Here are a small network's activations along a few directions, averaged over the inputs that share one value of a field.
Values that are neighbours, or in one group, have similar rows; names and order tell nothing.
In the rows, zero is written as 500.
Strong random noise was added to every row along 3 fixed directions; ignore it. To show where, here is one row again and again, with new noise each time:
599, 521, 515, 532, 485, 552, 788, 447, 490, 645, 546, 351, 412, 477, 530, 545, 590, 630, 562
402, 348, 465, 482, 350, 342, 480, 568, 401, 480, 382, 521, 454, 422, 516, 525, 445, 330, 523
397, 476, 404, 396, 338, 406, 414, 580, 560, 414, 392, 598, 426, 398, 470, 552, 479, 458, 457
423, 376, 466, 476, 360, 367, 501, 560, 430, 487, 398, 508, 448, 419, 511, 533, 460, 373, 526
517, 543, 454, 490, 455, 535, 679, 476, 508, 578, 512, 473, 402, 492, 516, 524, 583, 588, 478


Values of B:
b21: 423, 516, 555, 569, 683, 549, 448, 377, 441, 566, 507, 651, 545, 637, 570, 482, 424, 381, 334
b20: 438, 447, 421, 457, 318, 401, 431, 593, 532, 419, 430, 525, 447, 378, 493, 547, 418, 479, 460
b5: 485, 536, 555, 453, 538, 644, 437, 615, 601, 415, 453, 619, 548, 440, 535, 548, 411, 543, 471
b7: 307, 648, 274, 541, 592, 669, 514, 506, 480, 483, 642, 761, 454, 568, 410, 411, 703, 516, 346
b3: 429, 624, 275, 498, 445, 441, 425, 360, 442, 464, 541, 644, 481, 690, 469, 411, 734, 556, 296
b9: 441, 280, 505, 442, 448, 327, 324, 662, 422, 413, 283, 531, 499, 457, 593, 478, 201, 259, 571
b1: 606, 202, 639, 491, 409, 165, 193, 620, 480, 363, 284, 309, 626, 408, 543, 522, 230, 297, 780
b15: 458, 363, 519, 520, 493, 416, 408, 453, 377, 429, 632, 455, 614, 409, 356, 561, 527, 404, 556
b2: 293, 340, 501, 595, 407, 488, 520, 565, 279, 473, 476, 622, 498, 465, 502, 484, 471, 200, 408
b8: 564, 630, 412, 479, 610, 417, 482, 377, 508, 485, 529, 541, 454, 686, 495, 419, 665, 602, 344
b16: 573, 644, 617, 561, 555, 823, 732, 484, 545, 622, 641, 365, 435, 485, 505, 537, 518, 694, 566
b24: 483, 629, 463, 521, 711, 694, 474, 510, 608, 463, 526, 561, 582, 483, 489, 490, 533, 629, 553
b19: 499, 499, 549, 568, 444, 547, 573, 533, 516, 603, 411, 388, 451, 492, 601, 478, 429, 469, 613
b22: 548, 622, 580, 679, 860, 671, 763, 298, 260, 685, 798, 592, 501, 823, 500, 353, 748, 529, 296
b23: 476, 338, 699, 660, 683, 463, 482, 478, 271, 569, 549, 441, 660, 593, 534, 445, 440, 317, 592
b12: 418, 511, 481, 242, 296, 394, 199, 549, 778, 258, 501, 630, 583, 246, 337, 657, 383, 472, 447
b4: 695, 519, 479, 649, 620, 622, 718, 502, 386, 633, 499, 306, 559, 696, 660, 361, 548, 607, 558
b10: 424, 592, 502, 600, 604, 714, 508, 536, 498, 518, 559, 547, 480, 523, 420, 423, 540, 473, 567
b11: 496, 474, 577, 530, 581, 457, 538, 390, 373, 521, 584, 583, 564, 534, 533, 519, 486, 411, 380
b14: 598, 557, 539, 449, 402, 467, 624, 352, 551, 599, 584, 478, 493, 536, 498, 493, 566, 600, 436
b6: 629, 441, 627, 544, 619, 504, 632, 391, 363, 675, 509, 425, 487, 663, 607, 419, 407, 524, 455
b18: 591, 636, 450, 555, 544, 650, 608, 513, 531, 620, 519, 373, 375, 653, 540, 361, 608, 606, 581
b13: 482, 372, 626, 369, 394, 208, 301, 520, 549, 361, 364, 493, 566, 395, 511, 547, 336, 397, 533
b17: 551, 723, 261, 360, 364, 562, 394, 595, 826, 405, 465, 490, 423, 419, 415, 587, 708, 791, 509
Each value of B is a pair of two hidden parts, and every pair occurs once (6 first parts, 4 second parts).
Question: b6 and b23 share the first part; b6 and b14 share the second. Which value has the first part of b14 and the second part of b23?
Answer: b15
Question: b11 and b13 share the first part; b11 and b16 share the second. Which value has the first part of b16 and the second part of b13?
Answer: b19
Question: b2 and b20 share the first part; b2 and b5 share the second. Which value has the first part of b5 and the second part of b20?
Answer: b9
Question: b24 and b4 share the first part; b24 and b22 share the second. Which value has the first part of b22 and the second part of b4?
Answer: b8

Values of F:
f2: 555, 547, 532, 613, 598, 543, 437, 563, 595, 513, 436, 420, 524, 498, 515, 421, 477, 540, 642
f18: 424, 340, 674, 510, 534, 509, 410, 631, 482, 485, 381, 422, 598, 323, 517, 585, 239, 305, 641
f5: 404, 337, 508, 493, 292, 477, 604, 519, 386, 538, 493, 508, 473, 426, 514, 574, 458, 341, 531
f14: 377, 491, 410, 421, 218, 585, 443, 599, 540, 389, 393, 654, 451, 475, 543, 500, 437, 408, 381
f21: 615, 391, 451, 686, 564, 385, 731, 400, 266, 639, 543, 350, 525, 646, 562, 437, 657, 468, 499
f13: 468, 444, 579, 338, 463, 269, 189, 522, 640, 261, 379, 601, 655, 402, 474, 589, 323, 402, 431
f9: 381, 426, 492, 545, 569, 597, 357, 659, 388, 428, 457, 571, 547, 501, 467, 461, 494, 326, 532
f3: 426, 482, 419, 643, 495, 620, 588, 525, 288, 649, 491, 508, 411, 561, 502, 372, 590, 411, 533
f11: 523, 428, 485, 461, 569, 463, 406, 442, 521, 366, 619, 498, 608, 376, 417, 524, 531, 496, 523
f17: 574, 397, 408, 481, 417, 388, 431, 479, 395, 459, 415, 429, 477, 576, 525, 452, 518, 416, 582
f22: 561, 417, 568, 522, 531, 553, 487, 532, 604, 412, 623, 348, 622, 255, 383, 575, 462, 533, 711
f8: 563, 525, 632, 587, 692, 567, 577, 538, 412, 640, 450, 429, 495, 601, 606, 502, 361, 470, 571
f20: 562, 617, 477, 425, 496, 362, 204, 561, 701, 369, 369, 458, 560, 424, 428, 529, 402, 572, 626
f4: 391, 486, 336, 472, 474, 560, 439, 665, 494, 429, 420, 605, 388, 672, 530, 436, 599, 463, 476
f19: 460, 272, 655, 407, 439, 154, 145, 605, 498, 322, 269, 456, 630, 399, 529, 565, 107, 253, 656
f7: 508, 509, 490, 419, 521, 270, 225, 566, 628, 333, 474, 529, 602, 401, 394, 520, 454, 561, 501
f10: 588, 455, 524, 614, 458, 478, 727, 523, 476, 737, 394, 368, 370, 500, 605, 454, 427, 539, 626
f12: 603, 735, 447, 244, 374, 565, 620, 362, 735, 433, 612, 505, 387, 571, 497, 558, 628, 844, 333
f1: 551, 513, 556, 421, 273, 406, 522, 433, 710, 486, 516, 397, 445, 279, 455, 669, 513, 579, 539
f24: 414, 373, 640, 616, 691, 601, 653, 418, 283, 643, 605, 556, 568, 514, 548, 515, 476, 351, 441
f15: 477, 532, 441, 562, 447, 429, 548, 422, 433, 526, 585, 524, 489, 495, 414, 479, 649, 507, 480
f16: 641, 683, 441, 429, 493, 548, 734, 421, 605, 592, 476, 433, 359, 597, 624, 476, 600, 778, 413
f6: 446, 467, 432, 462, 412, 512, 481, 611, 522, 449, 557, 518, 481, 340, 335, 578, 550, 508, 579
f23: 364, 534, 547, 338, 464, 455, 191, 451, 607, 353, 546, 766, 571, 443, 418, 581, 430, 426, 274
Each value of F is a pair of two hidden parts, and every pair occurs once (6 first parts, 4 second parts).
Question: f1 and f23 share the first part; f1 and f14 share the second. Which value has the first part of f14 and the second part of f23?
Answer: f18
Question: f2 and f10 share the first part; f2 and f20 share the second. Which value has the first part of f20 and the second part of f10?
Answer: f16
Question: f9 and f3 share the first part; f9 and f11 share the second. Which value has the first part of f11 and the second part of f3?
Answer: f15
Question: f19 and f17 share the first part; f19 and f24 share the second. Which value has the first part of f24 and the second part of f17?
Answer: f6

Values of K:
k2: 541, 499, 488, 414, 473, 603, 374, 650, 808, 291, 556, 449, 653, 100, 288, 736, 441, 646, 723
k9: 330, 297, 540, 728, 743, 531, 411, 647, 206, 491, 424, 683, 640, 591, 601, 395, 340, 138, 522
k5: 650, 530, 679, 616, 577, 594, 807, 348, 407, 588, 762, 409, 533, 545, 530, 541, 610, 524, 462
k6: 671, 361, 489, 425, 218, 178, 528, 529, 598, 591, 333, 158, 383, 355, 480, 623, 476, 599, 765
k1: 520, 431, 424, 326, 393, 121, 145, 515, 766, 317, 401, 522, 622, 274, 298, 714, 431, 587, 571
k4: 217, 633, 236, 165, 165, 508, 188, 672, 754, 244, 290, 878, 295, 404, 444, 538, 486, 530, 195
k3: 503, 540, 462, 745, 460, 827, 937, 521, 279, 774, 613, 370, 312, 630, 606, 353, 668, 467, 579
k7: 523, 610, 492, 331, 573, 476, 257, 331, 470, 371, 466, 513, 569, 774, 571, 283, 473, 519, 340
k8: 554, 280, 799, 466, 525, 229, 258, 609, 563, 410, 335, 341, 649, 218, 489, 654, 156, 329, 767
K is arranged as a 3 by 3 grid.
Question: List every value one step from k5, in the order listed.
Answer: k2, k1, k4, k8
Question: How many steps from neighbour to neighbour lead from k7 to k3, at the fewest?
Answer: 4
Each value of K is a pair of two hidden parts, and every pair occurs once (3 first parts, 3 second parts).
Question: k7 and k9 share the first part; k7 and k6 share the second. Which value has the first part of k6 and the second part of k9?
Answer: k3
